Each row below holds a small network's activations on one input, seen along a few directions.
In each table, some parts of the input vary, and every possible input appears once, in random order.
Descriptions start from the smaller parts, as in this example, which fits no table here: values(2) and (point or ring(9) or (line(4) and ring(8))).
Shared parts are said once, and a part with two or three values counts as separate values.

Other details of the inputs vary at random and push rows far along three fixed directions, the same in every table; ignore that.

Table:
r1: [ -6   3  -3   2   8  14  -5  22  -1 -10 -10]
r2: [-10 -30  14 -20  -6 -36   5  -1   9  11  13]
r3: [ 2  4 -5 12 -1 13  6 21  2  5 -7]
r4: [ -1  11  22   4   2  18  -5  14 -13 -21 -15]
r5: [ 18   7 -20  -5 -12   5   6  13  -2   5  -7]
r6: [ 10  20 -17  -4  -9  -1   5  13   1   0  -2]
r7: [ 13  16 -10  -1  -1   7  10  15   3  -4   1]
r8: [ 3 -6 -4 -3  1 -8 10  5 -6  5 18]
r9: [  5  -3 -13   4  -7  11   6  20   1  -7  -5]
r10: [  1  13  -2  -3  11  11 -10  17   3 -11  -8]
r11: [  8  13 -18  -1 -13   4   7  16  -1   0   0]
r12: [  7 -13  36  -8  -6 -19  -1  -7 -13   2  24]
r13: [ 13  20  11   0 -22   7  -2   6  -9 -10  -7]
r14: [ 14  -2 -18   0 -11   0   0  14   0  -2 -20]
r15: [-10 -21  17 -13  13 -16  -9   6   3   0  16]
r16: [  9  14  10   5 -15   1   2   8 -10 -19 -18]
r17: [  0 -12  41   3  -3 -16  -9 -10 -12  10  22]
r18: [  0 -37   8 -24 -11 -29   3  -6   4  18  12]
r19: [ -8  12 -31 -13 -10  27  14 -69  32  -1 -27]
r20: [ 1 12 -3  5  5 19  2 20  2  3  2]
r21: [  2   2  -4  15   0   9   0  20   8  -2 -13]
r22: [ -9  -7  15 -18  15 -13  -5   5  -5   9  22]
r23: [ 11  16 -15  -1  -8  -7  -4  14   8  -8 -10]
r24: [-27  20 -19  -9   7  46   6 -52  29 -10 -20]
r25: [  3 -20  17 -18   8 -33   2  -2  10   5  20]
r26: [ -6  -9  40   1   5  -9 -12 -10 -15   9  21]
r27: [  0 -19  35  -3   2 -26   6 -10 -15  -6  12]
r28: [ -2   4   0  10   7  13  -2  21   4  -3 -12]
r29: [ -8 -10  21 -12  14 -19  -1   3   0  17  25]
r30: [  8   6 -18   3 -12  -2  -4  14   8 -11 -10]
r31: [ 22  13 -18  -7  -9   0   4  11   0   4  -8]
r32: [-13  13 -56  84  38 -30 -41 -48 -84   7  29]
r33: [-30 -23  -4 -17   1   6  19 -76  36   3  -1]
r34: [ 2  5 -2 11  7 11 -7 19  8 -7 -7]
r35: [ 13 -15  33 -20 -13 -27  -3 -17 -10  10  13]
r36: [-35 -13  -9   0  -4  29  16 -65  33   9 -11]
r37: [  5   0 -11   7  -1   6   6  18   2  -8 -10]
r38: [-22  15   7  13  -7  46  16 -63  21 -13 -36]
r39: [-35  -5   4 -16  11  17  12 -72  37   9   0]
r40: [ 19   1 -19  -2 -12  -1  -6  11   4  -7 -16]
r41: [  3 -16  13 -17   6 -30   3  -4   9   5  26]
r42: [-11 -17  19 -23  11  -9   1   7   0  10  26]
r43: [  3  12  25  14   3  16  -3  12  -8 -14 -16]
r44: [  6   4 -14   4  -3  11  12  19  -3  -2  -5]
r45: [  4   7 -18  -1 -12   3   8  19  -1   1  -9]
r46: [  2   1 -18   2 -18   4   1  19   2  -4  -8]
r47: [-12  -4 -69  63  24 -31 -26 -55 -95  17  16]
r48: [ 7 11 -6 10 -2 13  4 19  4  4  2]
r49: [ 23  10 -17  -5  -7  -5  -6   8   3  -3 -16]
r50: [ 12  18 -16  -3  -9  -5  -3  12   8  -7  -3]
r51: [ -2 -27  19  -3   6 -27  -5   2  13  10  19]
r52: [  9 -23  35 -20  -7 -36   2 -15 -11   2   4]
r53: [-2  6 -1  5  6 18  3 22  0  3 -7]
r54: [ 4 14 -1  8 11  8 -7 17  7 -4 -9]
r55: [  2  16  20   2  -3  24 -11  11 -13 -13  -3]
r56: [ 7 17 -4  9  2  9  3 16  6  4 -2]
r57: [ -8 -12   6   5   8   1  -4  13  -3   7   7]
r58: [ -2 -19  23  -9  11 -29  -4  -1  14  12  17]
r59: [-6  5 -4 -3  7 20  0 22 -6 -3 -5]
r60: [-6  1 -6  2  4 19 -5 22 -3 -8 -6]
Description of these inputs: line(6) and (values(2) or ring(8)).
- The inputs of r12 and r13 match in every part but the line(6) part. If r9 is changed in the same way as r12 into r13, which row does it become? => r46
- The inputs of r5 and r8 match in every part but the line(6) part. If r19 is changed in the same way as r5 into r8, which row does it become? => r41
- Which other rows agree with r24 in the line(6) part? List them by row number. => r1, r4, r10, r15, r22, r42, r55, r59, r60
- Which other rows agree with r32 in the line(6) part? List them by row number. => r3, r17, r21, r36, r38, r48, r51, r56, r58
- Change only the values(2) part in r12. List by row number the other rows that result. => r27

Table:
r61: [ 13   6 -56  34  10 -12 -11  -8 -21  -3  -2]
r62: [ -7  14 -39 -29 -17  58  33 -49  81 -12 -47]
r63: [ -7  22 -15  34  23  26 -27  23 -35  -4  18]
r64: [-26  12 -50  47   4  35 -12 -50 -51 -18 -19]
r65: [ -6 -24  44 -41  11 -27   4 -20  -4  11  32]
r66: [ 29  -7  30   2 -18 -19   1  76 -17  -5   5]
r67: [  8   0 -16  -5   8 -30  -4  60  -3  -9  13]
r68: [ 25   3  43  -5   6   0 -14 101   9   0  30]
r69: [-16 -50  39 -22  -9 -27  11 -12   3   6  23]
r70: [ 21  39  14 -30 -27  57  10  27  66 -29 -50]
r71: [-35   9 -38  32   5  30  -3 -70 -44  -5 -16]
r72: [ -4 -24  46 -38   9 -30   6 -20  -2  11  32]
r73: [  2 -15  57 -64 -33  29  31  12 107  -6 -41]
r74: [ 17   4 -46  19   9 -12 -13  13 -18  -5   0]
r75: [  5  -6 -47  21   1 -14  -6 -32 -26  16   4]
r76: [ 26  32   2 -14 -31  73  13  75  48 -31 -73]
r77: [ -4 -20  15   4   7 -29 -20   0 -15   6   6]
r78: [-14 -25  39 -21   6 -32  13 -33 -11  14  30]
r79: [  5  53 -27  27  -7  42  -3 -40   9 -22 -33]
r80: [ 28  45 -12  53  10  30 -26  89 -27 -15   6]
r81: [  2   7 -37 -23 -17  39  18 -30  34   4 -30]
r82: [-33  55 -88 101  38  71  -9 -71 -49  -9 -36]
r83: [ 11  45 -48  58  -8  44 -11  25 -53 -26 -36]
r84: [-59  14 -39 -44 -11  71  49 -98  94 -14 -49]
r85: [-17 -24  37 -28   9 -27   8 -32 -15  13  28]
r86: [ -8   9 -44  21  -8 -12   1 -40 -26  26  13]
r87: [  2  -7 -47  15   4 -12  -9 -31 -29  16   5]
r88: [ 21 -16  23   3  -4 -19 -14  71 -15  -4  -7]
r89: [-21 -28  34 -26  12 -37 -13 -51   4  12  26]
r90: [-22 -52  33  -7  -8 -30  14 -37   2   8  26]
r91: [ 37  -5 -23  10   2 -35  -9  51  -3  -2  10]
r92: [ -9 -17  35 -26  11 -39 -13 -37  -4  10  31]
r93: [-27 -51  30  -5   5 -34   3 -41   4  18   9]
r94: [ -2   4 -68  36   7   1  -9 -51 -39  12  -3]
r95: [ 22 -14  26  -9  -4 -11 -16  79 -12  -6  -9]
r96: [  3  20 -51  23  -4  -4 -12 -10 -42  17   9]
r97: [ 30  39 -54  30 -12   4 -15  49 -43   6  -2]
r98: [ 22 -20  28   1 -18 -15   2  64  -9 -13   9]
r99: [  6  -7  22   8  10 -34   3 -23 -22   5  29]
r100: [-14 -34  17  -5  -1 -17  -2  -8 -21  -1  18]
r101: [ 22  31 -49  39   6 -13  -8  73 -20 -22  -4]
r102: [ -5 -34  -6 -30  12 -38  -3 -16   9  13  23]
r103: [ -8 -23  38 -25  13 -34   5 -36 -11  13  34]
r104: [ 28 -10  31  -2  -5 -29 -19  71  -2  -4  -2]
r105: [ 38  42   8 -14 -45  70  24  89  41 -33 -59]
r106: [ -2 -18  45 -33   6 -41  -8 -24   9  10  30]
r107: [ -4 -27  48 -24   2 -46  -6 -22  19  11  26]
r108: [  3  -7 -48  23  -1 -14  -2 -42 -22  17   4]
r109: [-27   1 -49  23  19 -18   1 -31 -17  -4   9]
r110: [ -4  12 -44  19  -7 -12  -3 -27 -30  25  12]
r111: [  5  -5  68 -85 -30  33  48  16  85  -6 -19]
r112: [ -9 -45  46 -17   0 -47  -1 -20  22  18  15]
r113: [-16  34 -36  33  18  11 -26 -64 -45 -10  -5]
r114: [ 38  38 -41  12 -15   6 -16  78 -35   2  -5]
r115: [-27 -28  -3 -28  16 -43   4  -4   5   7  29]
r116: [ 25   8  29 -17  -2 -10  -4  66 -26  -9  11]
r117: [ -56   28   -5  -12  -10  113   44 -113  106   -3  -42]
r118: [  2  -8  22  11   7 -41 -15 -21  -8   4  20]
r119: [-34  32 -51  69  34  40 -30 -52 -54  -3  12]
r120: [ 17   1  35  -1  11   0 -18  82  -2   2  32]
r121: [ -1  30 -27  42  11  14  -3 -49 -39 -10  -4]
r122: [ -6 -27  48 -29   3 -43  -8 -21  17  10  25]
r123: [ 41  32 -11  45 -19  12  -5  86 -38 -23 -20]
r124: [  0  40   5 -16 -14  97  43  25  95 -14 -64]
r125: [ 36  42   7 -23 -33  69   6  85  59 -34 -71]
r126: [ 10  -3  70 -79 -35  31  53  18  93  -6 -21]
r127: [ 51  20 -47  34 -14  -6 -10  63 -26  -1 -12]
r128: [ 11  31 -43  65   1  28 -20  29 -46 -21 -40]
r129: [ 24 -18  29  -7 -15 -13  -4  77 -13 -14   7]
r130: [ -6  -6 -51  15  17 -13 -11 -39 -19   2   5]
r131: [-17 -28  40 -14   4 -35  19 -51  -5  17  31]
r132: [-26 -42  30 -25  11 -31 -12 -42   2  15  14]
r133: [-24 -40  44 -20  29 -27   6  -3  14  29  33]
r134: [-22 -41  35 -25  -1 -27   6 -24 -12  15  23]
r135: [ 20  -1  36  -5   0 -44 -11  12   0   2  25]
r136: [-26   1 -17  30  38  10 -12 -18 -32  11   9]
r137: [ -6  28  12 -41 -18  58  12 -20  65 -20 -45]
r138: [-19  -1  -7  24  34   9  -7  -5 -20  11   8]
r139: [-16   1 -27  52   4   9  -5 -39 -25  -3 -25]
r140: [-13 -27  39 -23  12 -34  10 -53  -5  15  35]
r141: [ 14  -8  32 -15  20  -3 -10  87  -2   7  16]
r142: [-11 -22  -6 -14 -11 -41  12 -40   1  40  32]
r143: [ 47  16  41 -15  -9 -28 -17  83   2 -12  12]
r144: [-52  16 -38 -36 -16  68  56 -90 105 -15 -53]
- The inputs of r85 and r78 match in every part but one. If r96 is changed in the same way as r85 into r78, which row does it become? => r110
- The inputs of r140 and r65 match in every part but one. If r104 is changed in the same way as r140 into r65, which row does it become? => r132
- What do these inputs look like to the network? => line(6) and (values(2) or line(4) or ring(8))
- Change only the values(2) part in r117. List by row number the other rows that result. => r124

Table:
r145: [ -2  -6  -5  -8   6 -18  -9  18  -7  13  24]
r146: [ -34  -37   24  -14    0  -27   10 -101    1   21   13]
r147: [-28 -25  17 -37   9 -22   4 -64  13  18  26]
r148: [ 32  23  11 -18 -29  35  10  66  14 -30 -38]
r149: [ -4   0  67  19  13   8 -13  30 -29  -6  19]
r150: [-14   8 -31  15  11   5   7 -40 -15   8   4]
r151: [ 16  33   5 -10 -30  42  10   8  36 -14 -40]
r152: [ 11  -6  -6  27  18 -34 -28  38 -55 -11  13]
r153: [-10   4 -21  -5   2  15   3 -14   8   5   1]
r154: [ -1  23  52  14  19  44  -9  53   7 -22 -10]
r155: [ 23  15   0  -9 -23  26   1  66  15  -3 -17]
r156: [ -1 -29  50 -83 -22   4  35  33  83  10   1]
r157: [  2 -12  -8  10   8 -13 -12  33 -16   3   4]
r158: [  8  25 -10 -21 -14  40  14   5  27 -19 -31]
r159: [  0  -1  -3   0   6   4  -5   0  -3  -9 -12]
r160: [-14  26 -45  29   6  20  -3 -49  -7  -2  -3]
r161: [ 21  25  -5 -22 -13  32  19  35  37  -4 -17]
r162: [-10 -20  29 -50  -4  12  14 -23  56   1 -11]
r163: [  4 -55  73 -65 -11 -47  12  15  20  16  27]
r164: [-14  19 -53  43  19  25  -5 -51 -20   2 -15]
r165: [-12  15 -47  44  13  19  -9 -48 -12  -5 -13]
r166: [ 11  37 -17  -3 -15  40  12  -1  26 -20 -37]
r167: [ 5  5 -7 -2  4 -9  8 22 -8  1 10]
r168: [-27 -50  33 -41   9 -46  14 -66  30  29  46]
r169: [ 17   4  -2   5  -4  -3   1  21 -15   9   5]
r170: [  5  -1  -5   1  11 -26  -5  14 -19  18  29]
r171: [ -1  39 -29  10 -19  62   6 -29   8 -17 -46]
r172: [ 29  14  13 -13 -27  18  10  53  33  -7 -14]
r173: [  6 -11  -6   4   9 -10 -14  36  -7   5   8]
r174: [ -8   8 -19   7  -1   4   9 -16   5  -8  -1]
r175: [ -6 -20   5   2  -5 -16  -2  17 -20   4  10]
r176: [  1  -8  36 -73 -16  20  26  -7  69  -1  -9]
r177: [  8  -2   7   9   3 -19 -10  19  -7 -10  -5]
r178: [ -5 -10 -10  10   7  -6  -7  27  -9  -4   0]
r179: [ 20  -7  -6  36   3 -37 -16  32 -51   1  20]
r180: [ 26   2  25 -30  -9 -13   1  73   5 -16   5]
r181: [ 13  31 -14  -5 -21  55   9  -5  18 -20 -42]
r182: [  4 -33  50 -27 -12 -45   5   4   4   7  19]
r183: [ -6  11 -13 -15 -10  44   9  13  46  -4 -31]
r184: [  1  -5   5   5   8 -17 -12 -16   1   2   2]
r185: [-15   2 -26  32  -3   5   5 -47 -18  -6  -5]
r186: [ 25  11  -5  22  10 -37 -26  30 -43  -1  22]
r187: [ -3  -5  -1   2  -1  -8   3 -12 -12  20  13]
r188: [-11  -7  -9   9   1   1  11 -36 -15  14   0]
r189: [  5  10   0   6 -10   7  -2 -30  -2  -2 -13]
r190: [ 11  -3  -5  21   1 -21  -2  30 -40   4  12]
r191: [-21 -25  31 -31   2 -21   4 -48  40  14   6]
r192: [-18  12 -46  39  13   3  -3 -61 -29  -1   3]
r193: [-25  20  35  19  23  31  -8 -12 -14 -10  12]
r194: [  6  -4  -9  16  11 -17  -4  32 -21   0   6]
r195: [ 22   8 -17  36  10 -24 -25  51 -28  -3  12]
r196: [ -9   7 -20  10   9  12   1 -16   7   9  -7]
r197: [  6   4   1   8   2  -5  -6   1   3  -6 -13]
r198: [ 23  -6  -4  31   3 -36 -20  30 -45   3  26]
r199: [ -6  29 -40  28  -6  50  10 -14  19 -26 -42]
r200: [  4 -41  26  -5  12 -58  -9  19  -7  13  35]
r201: [ 19   2  -5  22  17 -31 -35  47 -44  -2  13]
r202: [ -6 -16  -4  -1  -2  -5  -4  -9 -10  12  10]
r203: [-16  -4   9 -17  -2  -9  12 -41  17  -2   2]
r204: [-16 -10 -16  13  15  -5   4 -33  -9  12   2]
r205: [-12  -2 -19  10  -8  21   6 -20  -7   3 -14]
r206: [ -2  -2 -11  -2   1  -5   1  26  -7  -3   8]
r207: [-31  -6  -5  -5  10 -18  -1 -89   1  15  17]
- The inputs of r204 and r188 match in every part but one. If r194 is changed in the same way as r204 into r188, which row does it become? => r190
- The inputs of r171 and r147 match in every part but one. If r175 is changed in the same way as r171 into r147, which row does it become? => r206
- What do these inputs look like to the network? => values(3) and (point or (line(4) and ring(5)))
- Change only the line(4) part in r173. List by row number the other rows that result. => r157, r178, r183
- Change only the ring(5) part in r203. List by row number the other rows that result. => r167, r174, r180, r206
- Start at r203 and move only the line(4) part, one step at a time. The first step leads to r166. Which rows follow, in order? => r186, r207
